Look-ups in named tables: a row name and a column name give one cell, copied from the table.

Ziz =
|  | Gamuf | Nozup | Rik | Gesanel | Taz | Fene | Nebimiz | Tesaf |
|---|---|---|---|---|---|---|---|---|
| Nugaza | 148 | 134 | 49 | 89 | 195 | 153 | 71 | 166 |
| Sizaku | 150 | 113 | 156 | 172 | 82 | 94 | 107 | 123 |
| Tamitir | 85 | 97 | 153 | 154 | 177 | 173 | 127 | 82 |
| Tuf | 33 | 175 | 112 | 179 | 140 | 176 | 142 | 181 |
| Dos | 212 | 247 | 189 | 140 | 170 | 172 | 232 | 194 |
| Sutes | 197 | 132 | 163 | 175 | 74 | 111 | 197 | 248 |
| Lozev | 220 | 129 | 98 | 122 | 100 | 84 | 89 | 189 |
| Nezuke | 206 | 156 | 192 | 154 | 143 | 155 | 226 | 199 |
| Nug | 50 | 144 | 129 | 196 | 98 | 145 | 139 | 181 |
| Paz | 65 | 165 | 193 | 197 | 145 | 185 | 200 | 136 |

Taz of Lozev = 100
Nozup of Sizaku = 113
Tesaf of Nug = 181
Gesanel of Lozev = 122
Gamuf of Lozev = 220
Gamuf of Tamitir = 85
Nebimiz of Paz = 200
Gesanel of Nugaza = 89
Taz of Nug = 98
Nozup of Nezuke = 156
Taz of Nugaza = 195
Tesaf of Nugaza = 166
Tesaf of Dos = 194
Gesanel of Nezuke = 154
Gamuf of Sizaku = 150
Fene of Dos = 172

Radu =
         Gazu  Naposi  Bagaku  Kuz  Vaka
Kopedu    -49     -26     -14   11    15
Mokefip    33      -6      36    2    14
Lalu       30     -22     -14   40    38
Peponu    -38      80      22  -28     7
Kivobap   -27      18      -3   54     5
Zale      -24       3      29  -20   -59
Nof        11     -31      27  -45   -28

Naposi of Kivobap = 18
Naposi of Nof = -31
Gazu of Mokefip = 33
Naposi of Mokefip = -6
Vaka of Kivobap = 5
Bagaku of Peponu = 22
Gazu of Lalu = 30
Naposi of Peponu = 80
Vaka of Nof = -28
Vaka of Peponu = 7
Kuz of Lalu = 40

Bapi:
fields: Mot, Bopusa, Kame, Pitak, Gegiza, Fug, Tapoz, Nik, Bakivi, Konazu
Lig: [125, 160, 34, 76, 39, 150, 154, 149, 162, 128]
Tifipar: [31, 156, 162, 167, 61, 62, 46, 72, 25, 128]
Zefi: [175, 68, 58, 132, 119, 71, 81, 168, 50, 158]
Raf: [190, 109, 81, 62, 57, 71, 181, 176, 110, 114]
Ludugut: [191, 155, 206, 67, 80, 166, 86, 91, 105, 63]
Kigo: [86, 92, 136, 172, 164, 127, 68, 161, 169, 63]
Zel: [84, 134, 141, 96, 61, 46, 210, 175, 173, 147]
Zukav: [98, 120, 131, 49, 153, 62, 61, 125, 165, 172]
Nuru: [63, 166, 65, 83, 156, 144, 90, 170, 60, 60]
Povu: [53, 96, 108, 28, 48, 144, 185, 141, 144, 137]
Mov: [100, 68, 56, 165, 63, 106, 75, 44, 172, 64]
Mog: [120, 72, 171, 154, 151, 158, 135, 122, 136, 101]
Sonobul: [93, 205, 118, 123, 37, 43, 183, 118, 125, 87]
Vupam: [114, 98, 118, 105, 103, 106, 203, 199, 169, 49]

What is the Gegiza of Nuru in Bapi?
156
What is the Bopusa of Sonobul in Bapi?
205
What is the Tapoz of Ludugut in Bapi?
86
What is the Mot of Zefi in Bapi?
175
What is the Mot of Zukav in Bapi?
98
What is the Konazu of Zefi in Bapi?
158
What is the Fug of Mog in Bapi?
158
What is the Kame of Ludugut in Bapi?
206
What is the Nik of Sonobul in Bapi?
118
What is the Konazu of Nuru in Bapi?
60

Kare.tsv
	Vozup	Gokolak	Duz	Turizo	Kiniren	Sar	Boded	Tusa
Zelev	187	199	174	68	223	214	149	146
Zate	201	165	114	109	170	195	173	152
Reruze	164	158	118	109	147	204	174	148
Venan	161	164	113	129	127	189	190	161
Mut	162	131	112	135	121	164	170	183
Tuligat	145	149	115	125	110	156	186	143
Zusesaf	156	127	117	123	101	130	192	142
Padom	174	107	119	148	71	132	187	157
Malep	180	93	137	149	77	101	193	188
Noto	127	110	110	137	56	82	200	133
Fov	158	88	118	171	50	91	191	175
Nokuga	173	71	146	140	89	74	195	175

Noto, Vozup: 127
Venan, Duz: 113
Zelev, Boded: 149
Fov, Tusa: 175
Fov, Turizo: 171
Tuligat, Boded: 186
Nokuga, Kiniren: 89
Zusesaf, Duz: 117
Zusesaf, Gokolak: 127
Which row has the largest Boded? Noto

Kugip
|  | Pusug | Peran | Goreno |
|---|---|---|---|
| Goded | 4336 | -1944 | 8422 |
| Lel | 7143 | -3319 | 1299 |
| Refe | 8785 | 8049 | 7899 |
| Saf | -3237 | 6783 | 9604 |
| Bedole | 450 | 3336 | -5623 |
| Kub | -832 | 3252 | -2166 |
| Mafodu | -2078 | 8022 | -6211 |
| Pimav | 3479 | 6305 | 5070 |
| Pupe | 7565 | -4321 | 7150 |
| Rugazo | -3316 | -2584 | -5421 |
| Tofozi | -7665 | -7397 | 5725 |
| Vil | 2068 | 5696 | 4505 |
| Dalu | 4563 | 6875 | 8949 |

Dalu, Goreno: 8949
Pupe, Goreno: 7150
Vil, Pusug: 2068
Lel, Pusug: 7143
Pimav, Peran: 6305
Refe, Goreno: 7899
Tofozi, Peran: -7397
Which row has the largest Goreno? Saf

Table Fonason
|  | Gar | Nabali | Kirade | Kovem | Zubo | Gosid |
|---|---|---|---|---|---|---|
| Zil | 37674 | 41518 | 43996 | 53169 | 43927 | 38222 |
| Pegoro | 39665 | 29197 | 34131 | 32340 | 44414 | 26837 |
| Kos | 73970 | 61110 | 57806 | 52031 | 43250 | 27183 |
| Zozave | 18498 | 52397 | 42848 | 50490 | 50730 | 11766 |
| Paset | 37350 | 39080 | 41245 | 37500 | 45525 | 37452 |
| Ginitom | 37442 | 41895 | 41593 | 41823 | 48989 | 50001 |
| Penuza | 31654 | 40298 | 40919 | 39515 | 47118 | 45986 |
| Lutebun | 45894 | 47449 | 37573 | 44185 | 46595 | 43278 |
| Nor | 37909 | 80704 | 80055 | 86421 | 73386 | 91817 |
| Gegov | 44542 | 73725 | 73863 | 73779 | 64586 | 80803 |
| Refilid | 34398 | 42610 | 43806 | 48877 | 49102 | 31907 |
| Bez | 34221 | 33192 | 35673 | 29670 | 39129 | 18459 |

Nor, Gosid => 91817
Ginitom, Kirade => 41593
Refilid, Nabali => 42610
Bez, Kovem => 29670
Penuza, Gar => 31654
Nor, Kirade => 80055
Penuza, Kovem => 39515
Refilid, Zubo => 49102
Lutebun, Kovem => 44185
Pegoro, Nabali => 29197
Pegoro, Kirade => 34131
Penuza, Kirade => 40919
Ginitom, Kovem => 41823
Refilid, Kovem => 48877
Zozave, Gar => 18498
Paset, Zubo => 45525
Lutebun, Zubo => 46595

Noseke
fields: Bir, Luz, Tobono, Miz, Fal, Mer, Gor, Ziv, Riv, Zotam
Vas: [7.03, 4.25, 1.78, 0.55, 0.43, 2.27, 4.14, 6.19, 8.15, 8.55]
Mazaka: [3.20, 0.83, 0.42, 1.14, 2.79, 5.61, 7.45, 8.30, 8.47, 6.58]
Maped: [7.83, 8.94, 8.45, 6.36, 3.93, 2.12, 0.52, 0.43, 1.70, 4.22]

Gor of Mazaka: 7.45
Luz of Mazaka: 0.83
Mer of Maped: 2.12
Gor of Vas: 4.14
Tobono of Maped: 8.45
Tobono of Mazaka: 0.42
Ziv of Mazaka: 8.30
Zotam of Maped: 4.22
Miz of Maped: 6.36
Luz of Vas: 4.25
Zotam of Mazaka: 6.58
Mer of Mazaka: 5.61
Bir of Vas: 7.03
Riv of Vas: 8.15
Zotam of Vas: 8.55
Ziv of Maped: 0.43
Gor of Maped: 0.52
Miz of Vas: 0.55
Which row has the largest Bir? Maped

Nekuro:
|  | Tav | Dis | Rafe | Luvigoz | Ran | Ruraf | Sal | Nozesor |
|---|---|---|---|---|---|---|---|---|
| Mer | -1.6 | -3.6 | 3.6 | -0.9 | -2.2 | 8.0 | 9.0 | 5.7 |
| Tovere | 5.1 | 4.5 | 2.4 | 2.4 | 0.5 | 3.8 | 2.1 | -2.1 |
| Fuferak | 1.8 | -0.3 | -3.2 | 6.1 | 0.1 | -0.8 | -1.9 | 3.1 |
| Remanud | 0.9 | 1.9 | 6.8 | 4.1 | 3.7 | -1.8 | -1.4 | 5.0 |
| Nenofa | 5.6 | 5.9 | 2.5 | 1.9 | 1.6 | 3.2 | 2.6 | 4.3 |
| Kam | -5.0 | 6.4 | 0.9 | 0.5 | 4.9 | -0.8 | 1.1 | 2.9 |

Ruraf of Fuferak = -0.8
Ruraf of Kam = -0.8
Tav of Mer = -1.6
Rafe of Tovere = 2.4
Dis of Nenofa = 5.9
Ruraf of Mer = 8.0
Sal of Kam = 1.1
Ruraf of Tovere = 3.8
Dis of Mer = -3.6
Rafe of Nenofa = 2.5
Ran of Remanud = 3.7
Ran of Mer = -2.2
Tav of Nenofa = 5.6
Luvigoz of Tovere = 2.4
Rafe of Kam = 0.9
Row with the largest Nozesor: Mer

